A small network was shown many inputs. Here are its activations along a few directions, one row for each input.
In each table, some parts of the input vary, and every possible input appears once, in random order.
A made-up example of a description, with smaller parts first: line(6) and (point or line(9) or (values(3) and ring(8))).
Shared parts are said once, and a part with two or three values counts as separate values.
(in the rows, 128 means zero)

Other details of the inputs shift rows strongly along two fixed directions, in all tables alike. That doesn't count.

Table:
R1: [126 117 111 141 163 121 125 103 151 159 128 177  94 142]
R2: [144 144  89 121 135 143 154 189 125 136 139 139 175 125]
R3: [139 175 123 113  98 125 137 211  82 100 145  64 210 108]
R4: [128 166 113 110  87 144 145 190 103 108 139  75 186  95]
R5: [110 113 174 144 110 127 106 114 119 110 122  86 117 127]
R6: [161 151  97  95 122 131 150 174 114 118 141 118 163 120]
R7: [127 169  98 131 103 139 152 191 110 129 159 127 190 115]
R8: [ 91 116 156 178 128 123 109 107 126 145 125 114 126 128]
R9: [141 149  98 129 133 134 148 188 119 139 146 133 171 128]
R10: [139 112 126 112 140 118 129  86 135 130 127 163  89 144]
R11: [138 135 102 126 135 134 150 137 144 138 130 166 137 127]
R12: [109  82 168 139 170 105  79  23 163 141  92 160  30 153]
R13: [174 132  63  64 125 143 173 138 152 128 143 193 108 131]
R14: [ 61 146 204 214 106 114  73 132 102 125 101  19 181  90]
R15: [169 120  75  68 130 156 183 143 147 129 145 191 105 148]
R16: [130 113 145 121 130 127 124 108 126 118 132 133 105 145]
R17: [138  94 122 135 159 128 142  91 160 147 128 189  91 147]
R18: [161 123  72 100 146 140 178 149 144 147 167 214 121 152]
R19: [133 167 117 115  78 139 153 179  91 107 153  83 195 105]
R20: [146 120  74 109 142 149 174 140 147 151 146 197 125 145]
R21: [158 142  92  90 114 145 158 181 126 118 135 117 160 116]
R22: [ 93 136 188 160 112  98  71  95 106 109 109  70 128 114]
R23: [ 78 151 164 188 110 125  91 151 101 127 117  54 181 102]
R24: [132 146  96 124 123 139 148 161 128 133 141 155 157 124]
R25: [ 76 157 192 169  97 118  81 147  87 104 112  17 173 104]
R26: [ 71 146 189 202  88 129 107 153  96 119 118  31 200  93]
R27: [ 98 121 182 162 120  98  69  65 124 121 100  87 102 115]
R28: [125 105 139 122 154 127 109  88 150 134 103 142  69 139]
R29: [170 119  66  68 122 152 185 136 149 133 147 191 109 137]
R30: [182 128  79  70 137 130 171 134 131 120 162 200 111 151]
R31: [129 141 131 121 134 115 114 122 116 120 126 121 125 124]
R32: [148 113 103  90 141 140 157 112 144 132 136 183  95 152]
R33: [103  98 157 172 145 124 104  87 139 141 119 133 102 141]
R34: [113  86 162 170 178 110  93  73 161 155  88 142  83 135]
R35: [151  93 123 101 168 127 124 101 160 138 104 163  66 152]
R36: [139 157 118 106 115 137 141 193 102 110 136  87 178 126]
R37: [118 101 154 142 160 104  84  44 148 140  98 139  58 136]
R38: [107  86 184 156 129 114  86  56 141 124 106 104  72 129]
R39: [145 170  99  87  85 149 164 202 109 103 151 108 181 115]
R40: [118  82 176 152 149 100  81  30 143 131 106 136  52 141]
Description of these inputs: line(5) and (values(3) or ring(5)).
Changing only the line(5) part turns R5 into R28. The same change can be made to R40. Which row results?
Answer: R37
Start at R19 and move only the ring(5) part, one step at a time. The first step leads to R29. Which rows follow, in order?
Answer: R15, R32, R10
Which other rows agree with R11 in the line(5) part? List them by row number.
Answer: R7, R12, R13, R22, R24, R27, R39
Which other rows agree with R35 in the line(5) part? List them by row number.
Answer: R2, R3, R6, R9, R21, R34, R36

Table:
R41: [ 89  73 184 201 158 108  91  34 150 152 108 154  72 148]
R42: [115 105 143 132 146 132 112  88 145 135 107 132  85 138]
R43: [ 99 135 187 158  99 112  81 133  94 102 114  32 154 110]
R44: [152 129  99 122 151 126 147 146 142 140 130 161 145 127]
R45: [139 173 114 105 103 121 136 166  99 107 152 114 168 118]
R46: [107 158 142 166 113 120 113 167  96 123 135  75 193 106]
R47: [148 124 105  95 133 149 158 148 146 128 122 145 126 131]
R48: [158 139  82 102 136 138 163 180 125 137 149 152 152 134]
R49: [133 122 144 123 136 107 101  82 126 124 122 128  95 130]
R50: [104 132 190 157  98 117  86 136 103  99 108  33 156 106]
R51: [111 147 143 132 103 139 128 166 107 115 123  67 169 115]
R52: [ 82 146 154 184 119 121 101 127 120 136 118  99 157 112]
R53: [121 175 159 136  75 120 117 186  80  89 135  27 211  87]
R54: [159  99 108  93 157 124 129  85 151 132 126 185  64 153]
R55: [129 172 110 107  91 132 144 162 106 112 148 118 166 112]
R56: [ 90 173 159 170  92 127 107 200  82 115 139  42 211 104]
R57: [129 102 104 128 166 133 133  88 170 160 122 205  66 152]
R58: [143 121  99 118 132 146 159 149 151 142 131 154 131 125]
R59: [133 139 103 102 133 145 150 148 136 130 133 157 125 140]
R60: [147 158  80 115 140 130 155 174 125 138 152 174 166 132]
R61: [114  93 166 144 167 112  86  67 142 135  97 126  66 147]
R62: [143 107 115 104 178 124 124  95 155 141 116 191  66 163]
R63: [166 138  94  81 136 144 165 179 131 119 135 143 149 134]
R64: [148 139  79 106 122 149 171 174 133 140 147 153 150 127]
R65: [122 110 155 138 117 115 125  81 124 118 142 139 104 136]
R66: [161 136  87 102 135 142 166 181 136 135 144 152 155 128]
R67: [152 128  96  89 116 140 154 141 132 122 136 147 121 131]
R68: [134 137 129 115  82 143 158 164 102 104 167 113 171 127]
R69: [156 111  69 100 154 147 168 122 162 156 140 209  90 145]
R70: [ 86 124 162 187 127 119  93  98 126 140 108  95 135 112]
R71: [113 118 141 129 126 127 109  94 139 126 117 136  90 134]
R72: [ 84 165 184 163  66 116  92 150  75  97 122   7 192  84]
R73: [136 156 107 134 124 126 141 181 107 129 142 112 188 116]
R74: [118  91 165 140 169 110  87  72 143 136  93 123  69 149]
R75: [124 102 166 138 150  95  81  52 134 130 102 123  69 136]
R76: [139 132  91 125 137 135 153 138 140 146 133 163 140 127]
R77: [147 114 104  96 142 123 136  76 149 134 128 184  72 136]
R78: [106 114 174 149 119 111  91  75 132 120  99  90 102 110]
R79: [ 99  82 164 179 167 110  86  42 169 157  84 145  70 128]
R80: [156  93 108  92 146 137 142  88 167 135 114 181  66 142]
R81: [150 130 103  98 115 153 182 167 120 120 162 160 151 145]
R82: [146 127  96 120 113 152 183 170 125 134 170 168 156 140]
R83: [ 60  96 227 222 143  96  35  61 120 137  85  44  96 120]
R84: [154 143  83  81 105 150 166 159 125 118 150 148 140 126]
R85: [158 151  89  82 119 136 155 169 120 114 153 156 143 137]
Describe the family of inputs behind these rows.
Answer: line(5) and (point or (values(2) and line(4)))
Changing only the line(5) part turns R53 into R44. The same change can be made to R55. Which row results?
Answer: R52
Changing only the line(5) part turns R73 into R43. The same change can be made to R60. Which row results?
Answer: R85
Change only the values(2) part in R51. List by row number the other rows that result.
Answer: R74
Change only the values(2) part in R45. List by row number the other rows that result.
Answer: R55
